These are the activations of a small neural network, seen along a few directions. Each row is one input.
In each table, some parts of the input vary, and every possible input appears once, in random order.
A made-up example of a description, with smaller parts first: one of 6 places along a line, together with either a single point or one of 11 places around a ring or (one of 3 separate values, together with one of 8 places around a ring).
Shared parts are said once, and a part with two or three values counts as separate values.

A family of inputs:
R1: [ 29.5 -34.8   5.7 -44.3  18.1  61.3 -63.8  40.4 -42.0 -46.6  13.4 -17.1
  -3.2]
R2: [ 26.2   1.4  10.4 -11.6 -27.7  -3.0  75.2  14.4  45.7  35.0  15.1  37.2
   9.1]
R3: [-10.1 -48.5  55.9  19.3 -27.2  -4.5 -52.0 -70.4   7.9   4.6   9.9 -44.0
   4.2]
R4: [-22.7  11.4 -25.0 -12.5  -2.4 -57.0 -53.4 -24.7  46.9  16.0  -8.7 -35.1
  27.3]
R5: [ 32.2   4.8 -10.2 -17.6 -58.7  41.8 -49.7  18.4  -0.8   9.4 -13.5  33.8
  34.9]
R6: [-26.4  21.5 -33.3   4.0  -9.7 -23.3 -56.5  34.3   1.2 -11.4 -39.7 -24.0
  28.9]
R7: [-16.5  21.0 -32.4   9.3  13.4 -68.9  60.2 -18.7  35.7   7.3  -6.1 -18.2
 -13.7]
R8: [ 46.5 -23.8   1.8 -33.2  38.6  45.8  38.3  42.7 -62.1 -18.9  17.4   0.6
 -60.0]
R9: [-12.3  32.3 -38.9  24.2   9.5 -34.3  49.7  40.2  -7.7  -3.4 -36.6  -6.8
 -23.0]
R10: [-15.5  14.7  -6.2 -16.7  36.7  40.3 -68.8   2.8 -55.9 -31.7  23.5  -2.2
  11.2]
R11: [-26.8 -46.4  39.9  -8.5 -36.3 -16.6 -36.9 -32.8  61.0  30.3   9.8 -12.0
  31.6]
R12: [-14.1 -41.0  31.7  18.3 -16.8 -29.2  71.9 -25.4  53.4  29.0  13.9   6.8
 -11.6]
R13: [  1.0 -41.8  48.3  48.8  -6.0 -10.9  59.6 -61.9   7.1  -3.7   9.0 -29.2
 -37.4]
R14: [ 38.1  21.4 -13.9   0.5 -41.6  37.7  64.2  24.0  -6.2   2.9 -16.8  44.9
 -13.3]
R15: [ 11.9  -7.1  16.5 -31.5 -48.7   7.9 -31.9   8.9  56.1  26.3  14.1  20.9
  57.7]
R16: [-11.3  50.1 -21.3  29.4  61.7 -16.0  29.3   0.6 -47.6   2.6 -13.9  23.5
 -29.2]
R17: [-28.6  41.6 -16.7  18.8  39.4  -0.6 -73.7  -1.3 -26.3 -24.9 -15.3   6.8
  24.1]
R18: [ -1.2  23.3 -12.2   3.2  57.6  29.5  38.2   8.3 -66.3 -22.6  24.5  14.2
 -37.6]
What is each input in this table made of? -> one of 2 separate values, together with either one of 4 places along a line or one of 5 places along a line
Which other rows does R6 become when the choice among 2 separate values takes its other values? List them by row number. -> R9
Which other rows does R11 become when the place on the line of 4 takes its other values? List them by row number. -> R3, R5, R15

A family of inputs:
R19: [ -4.6  20.9  -5.8   5.2  37.2   6.2  21.4  -4.3 -55.2 -22.0  -8.6  21.4
 -23.1]
R20: [ 21.5  -8.2   0.3 -22.6 -28.6   2.7 -57.2  29.0  -9.7  -0.2  -7.2   3.0
  33.8]
R21: [-11.9  11.7 -19.9   0.7  -3.1 -40.3  14.2  -0.8  57.9  32.3  -6.8  -4.1
  15.9]
R22: [-27.4   5.2   7.2  31.4   4.5 -29.4   8.6 -28.9  34.5  31.2   5.8 -14.5
  11.1]
R23: [  4.8  -9.6   0.4   0.2 -14.1  30.7 -56.9  19.2   9.0 -10.1   6.1  10.0
  28.1]
R24: [ 59.0 -54.9  43.0 -15.0 -64.5  42.7  94.0 -17.9  23.8   5.9  11.9  18.9
 -18.8]
R25: [ 11.3  22.9 -22.1  17.7  24.5   7.8  17.6  32.0 -37.4 -22.8 -25.9   9.4
 -19.3]
R26: [-17.6   9.0  -7.5  25.2  -5.8 -35.6   8.1 -11.5  48.2  29.8 -11.5  -1.0
  11.8]
R27: [ -3.7  11.3 -18.6 -12.2  43.2   8.8  20.1 -13.3 -44.4 -26.9  14.8  -2.0
 -46.1]
R28: [-12.4 -25.3  16.5 -16.6 -12.8  19.1 -54.2  -5.0 -16.5 -11.3  29.1 -13.1
   6.3]
R29: [ 11.5  34.8 -38.7 -19.9  27.0   3.9  28.1  29.4 -32.5  -9.8  -7.4  17.6
 -17.8]
R30: [  7.8  -4.2  32.9  -8.5  -8.0  27.3 -58.2  -3.7  -8.9  -8.3  -7.8 -10.7
  20.0]
R31: [-38.4 -13.4  12.2  14.4   0.4 -43.9  14.3 -24.2  31.3  12.3   7.8 -35.0
  -1.9]
What is each input in this table made of? -> either a single point or (one of 3 separate values, together with one of 4 places along a line)
Which other rows does R28 become when the choice among 3 separate values takes its other values? List them by row number. -> R27, R31

A family of inputs:
R32: [ -2.2  11.0 -13.0   8.8  31.2 -12.8  18.6 -13.3 -10.2   8.3  -0.8  -1.7
 -26.1]
R33: [ 9.5 -1.7  6.9  4.5  9.0  8.0 36.1 14.2  3.0 -9.6  3.9 22.2 -2.5]
R34: [-17.5 -24.7  31.7  12.3 -46.1 -50.2   8.0 -39.9  75.0  31.3   3.9 -16.7
  33.3]
R35: [-12.3  17.3 -20.9  10.4   5.3  -7.4 -20.8   8.8 -10.3  -4.9 -19.8  -3.4
   0.2]
R36: [  5.7   4.8  -9.8 -23.1   4.3  16.0 -39.2  -6.2  -3.8   0.8  10.0  -3.5
   9.5]
R37: [ 14.6 -10.5  23.3  -6.8 -13.1  30.8  -0.4  -1.5 -12.4   0.2   8.5   8.4
   0.6]
R38: [ 26.9 -14.3  26.8 -12.0 -13.6  16.9  -0.4   8.4 -12.2  -7.7   5.5  -5.6
  -0.8]
R39: [ -6.9  26.7  -9.8  12.8  13.1  -8.1 -22.1   1.3 -15.1  -3.6 -11.4   1.5
   8.6]
R40: [-17.0  -0.4 -15.6  13.5  23.6 -14.6  17.4   3.2  -8.6   0.3  -9.6  -4.5
 -26.3]
R41: [ -8.7  -2.9  -9.7 -18.7  -5.8  11.9 -38.2  10.5  -5.1 -12.4   6.9  -9.6
  15.3]
R42: [  7.9  -5.3  -9.8  -1.7  -7.9   9.5  40.9  14.6  -0.3  -2.6   2.8  13.0
 -11.9]
What is each input in this table made of? -> either a single point or (one of 2 separate values, together with one of 5 places around a ring)

A family of inputs:
R43: [ 17.6   8.2 -21.0 -13.3 -10.9  -5.5  45.8  38.8 -14.2   8.8   5.9  19.8
  -4.1]
R44: [ 16.5 -32.1  26.4 -13.8  -6.0  33.2  -6.5   3.1 -19.2 -14.1   5.5 -11.0
 -19.5]
R45: [-17.1  18.9 -32.0  13.1  29.1 -20.2  28.9  16.5  -1.6  -3.9  -7.9   9.8
 -12.2]
R46: [ -6.3  13.3  -3.9 -12.7  26.0  -4.0 -55.5  -7.2 -12.2 -21.8   6.5 -15.2
  15.2]
R47: [-17.1   8.3   2.4  29.6  29.4  -0.3  35.2 -25.8 -16.5  -9.4  12.3  -1.3
 -21.9]
R48: [-19.3 -15.4  18.2  17.2 -15.0 -48.9  -2.9 -38.9  73.5  21.6 -13.0 -19.4
  17.1]
R49: [-19.9 -17.2   4.8  13.7  23.0  12.1 -19.8 -21.5 -15.7 -24.1   6.7 -25.0
 -20.7]
R50: [ 20.8  -9.1  20.0   2.4   9.4  28.7  45.9  -4.9  -8.7   2.5   8.3  15.1
 -25.4]
R51: [  7.5  -7.2  18.5 -29.8  -8.4  29.1 -44.8  22.6 -19.3  -5.2   3.9   5.9
  18.1]
R52: [  0.3 -27.9  26.6  -1.9 -60.0 -23.7  12.7 -21.3  60.9  34.8   4.9  -3.3
  29.4]
R53: [ 27.1  26.0 -21.0 -17.9 -24.1   9.1 -11.7  32.3 -15.4  12.4 -14.7  15.3
  14.3]
R54: [-10.3  34.1 -39.1  13.4   7.7  -9.6 -27.3   6.4 -11.5  -1.5 -18.5   9.2
   9.7]
The inputs of R52 and R48 match in every part but one. If R44 is changed in the same way as R52 into R48, which row does it become? -> R49
What is each input in this table made of? -> one of 2 separate values, together with either a single point or one of 5 places around a ring
A walk changes only the place on the ring of 5. It starts at R49 and steps to R46. List the rest of the walk in order. -> R54, R45, R47
